A small network was shown many inputs. Here are its activations along a few directions, one row for each input.
Each table varies a few parts of the input and shows all the possible inputs, shuffled.
Descriptions start from the smaller parts, as in this example, which fits no table here: one of 8 places around a ring, together with either a single point or (one of 2 separate values, together with one of 4 places along a line) or one of 9 places around a ring.
Shared parts are said once, and a part with two or three values counts as separate values.

Other details of the inputs vary at random and push rows far along two fixed directions, the same in every table; ignore that.

Rows:
x1: [19 29 18 35 17  4 30  9 28  2 37]
x2: [  7  -4   0 -13  -1  -1 -13 -15  -7  -8  -5]
x3: [ 11  -7   0 -13  -6   5  -8  -5  -1  -5  -4]
x4: [-54  -3 -25   7   5  -5   9  21  -3  54 -11]
x5: [  3  -6   0  -9   0  -5 -14 -10  -4 -12  -8]
x6: [-19  -1   5   2  -5 -10   5  19   9   8 -10]
x7: [  8  -5   5 -17  -6   3  -8  -6  -6  -6  -4]
x8: [  4  -9  -2 -11  -8   6  -9  -5 -10 -13   1]
x9: [ 20  -4  -1  -4   5   4  -8 -16  -7 -15   1]
x10: [ 5  5  1  7  4  2  8 -1  0 -4  2]
x11: [ 8 33  9 43 23  1 23 -6 16 -6 40]
x12: [ 9  0 10 -6 -2  0  2  2  3 -4  4]
x13: [ 10  -7   5 -13  -5  -1 -12  -2  -5 -14  -6]
x14: [-13  -6  -2  -4  -6   1   1  11  -4   7 -15]
x15: [-28   2  -6   8  -5  -4   7   8   0   9  -6]
x16: [  8   0   5   0  -2   4   5   1   1 -12  13]
x17: [-21   6  -4   9  -3  -3   8   8   8  17  -9]
x18: [-22   3  -1   5  -3 -10   3   9   4   8 -13]
x19: [ 20   1  -1  -2   2   4 -10 -17  -1  -9   5]
x20: [ 23  -8 -18  -1  11   9 -12  -8 -11   9   9]
x21: [ -6 -12   0  -7  -9  -2   1  13  -3   3 -14]
x22: [  8  -5   2 -16  -4  -1 -10 -11  -7  -8  -5]
Description of these inputs: either one of 2 separate values or (one of 4 places along a line, together with one of 5 separate values).
Q: Change only the place on the line of 4 in x19. List by row number the other rows that result.
A: x1, x3, x17
Q: Which other rows belong to the same alternative as x4? List them by row number.
A: x20
Q: Change only the place on the line of 4 in x10. List by row number the other rows that result.
A: x9, x14, x21

Rows:
x23: [16  5  3 20  7  2 13 16 10  6  5]
x24: [-11 -33  -7 -28 -35   6 -16   8  -7  -5 -31]
x25: [ 22   3  -6   5   7  15   2 -10   3   6  10]
x26: [-10 -13 -18  -6  -1  -2 -13 -11 -23 -15  -7]
x27: [-24  32   4  35  26 -13  26  13  19  36  15]
x28: [-20 -18  -7 -32 -29  -6 -27 -10  -8   3 -36]
x29: [ 58  11  18 -18   9  12 -13 -41  -3 -42  43]
x30: [-44  -1 -17  10  -1  -1  11  18   1  48  -5]
x31: [ 0 22  6 27 18 -8 11  0 19 19  1]
x32: [ 16 -18  13 -28 -17  -4 -21  -8  -7 -31 -25]
x33: [ 38   9   1  17  10   8  -6 -29  -9 -39  23]
x34: [-26  14   4  16   2   2  32  24  13  13  19]
x35: [  7  18  21   5  13  -5  15   5   7 -16  17]
x36: [-20 -32 -16 -25 -10  -6 -14  24 -16  16 -29]
Q: Changing only one part turns x31 into x27. The same change can be made to x25. Which row results?
A: x30
Q: What is each input in this table made of?
A: one of 2 separate values, together with either a single point or one of 6 places around a ring
Q: Change only the choice among 2 separate values in x28. List by row number the other rows that result.
A: x29
Q: Change only the choice among 2 separate values in x24. List by row number the other rows that result.
A: x34

Rows:
x37: [-13 -12  -1 -11 -11 -10  -7   7  -1  -6 -17]
x38: [ 37  -2  -1 -13  11  -1 -23 -32 -11 -18  -1]
x39: [-34  -8 -16  -7   1  -2  -3   8 -15  26 -12]
x40: [-34   2 -11   2  -3  -8 -12  -8  -1  15 -28]
x41: [ -2 -17 -20  -9  -1   5  -9   5  -9  21 -13]
x42: [ 45 -10  15 -26  -8  12 -17 -16  -5 -34  12]
x43: [-15 -12   3 -13 -12  -3  -3   9   0  -4 -19]
x44: [  4  22  19  27  10   1  23  11  13 -11  16]
x45: [ 48  -8  13 -26  -7   9 -14 -23  -8 -36   8]
x46: [ 0 18 -6 32 13  5 15 -3  8  3 26]
x47: [-12 -11   0 -12 -12  -7  -9  10  -1  -2 -16]
x48: [-17  -9 -18  -8  -9   1  -9  -6 -12   6  -8]
x49: [-27 -11  -1 -10 -16  -9   2   8   1   7 -26]
x50: [ 41  -9  11 -22  -5   4 -19 -15  -3 -31  13]
x51: [ 2 25 18 23  8 -1 24  7 24  7 21]
x52: [ -6  -1 -16  18   8   5   8  12   2  27   1]
x53: [-13 -10   4 -14 -14   1  -5  12  -1  -1 -18]
x54: [  6  20  16  29  12  -6  18   9  13 -13  19]
x55: [-3 21 -1 24 17  2 15 -7  4  4 31]
x56: [-12   9  10  13  -3  -5  15   8   7  -1  -5]
x57: [13 15 -4 21 20  6 18  4  8 20 25]
x58: [ -6 -13 -16 -16   2   1  -8   1 -15  21  -8]
Q: What is each input in this table made of?
A: either one of 2 separate values or one of 8 places along a line or (one of 3 separate values, together with one of 4 places along a line)
Q: Change only the choice among 3 separate values in x53. List by row number the other rows that result.
A: x45, x47
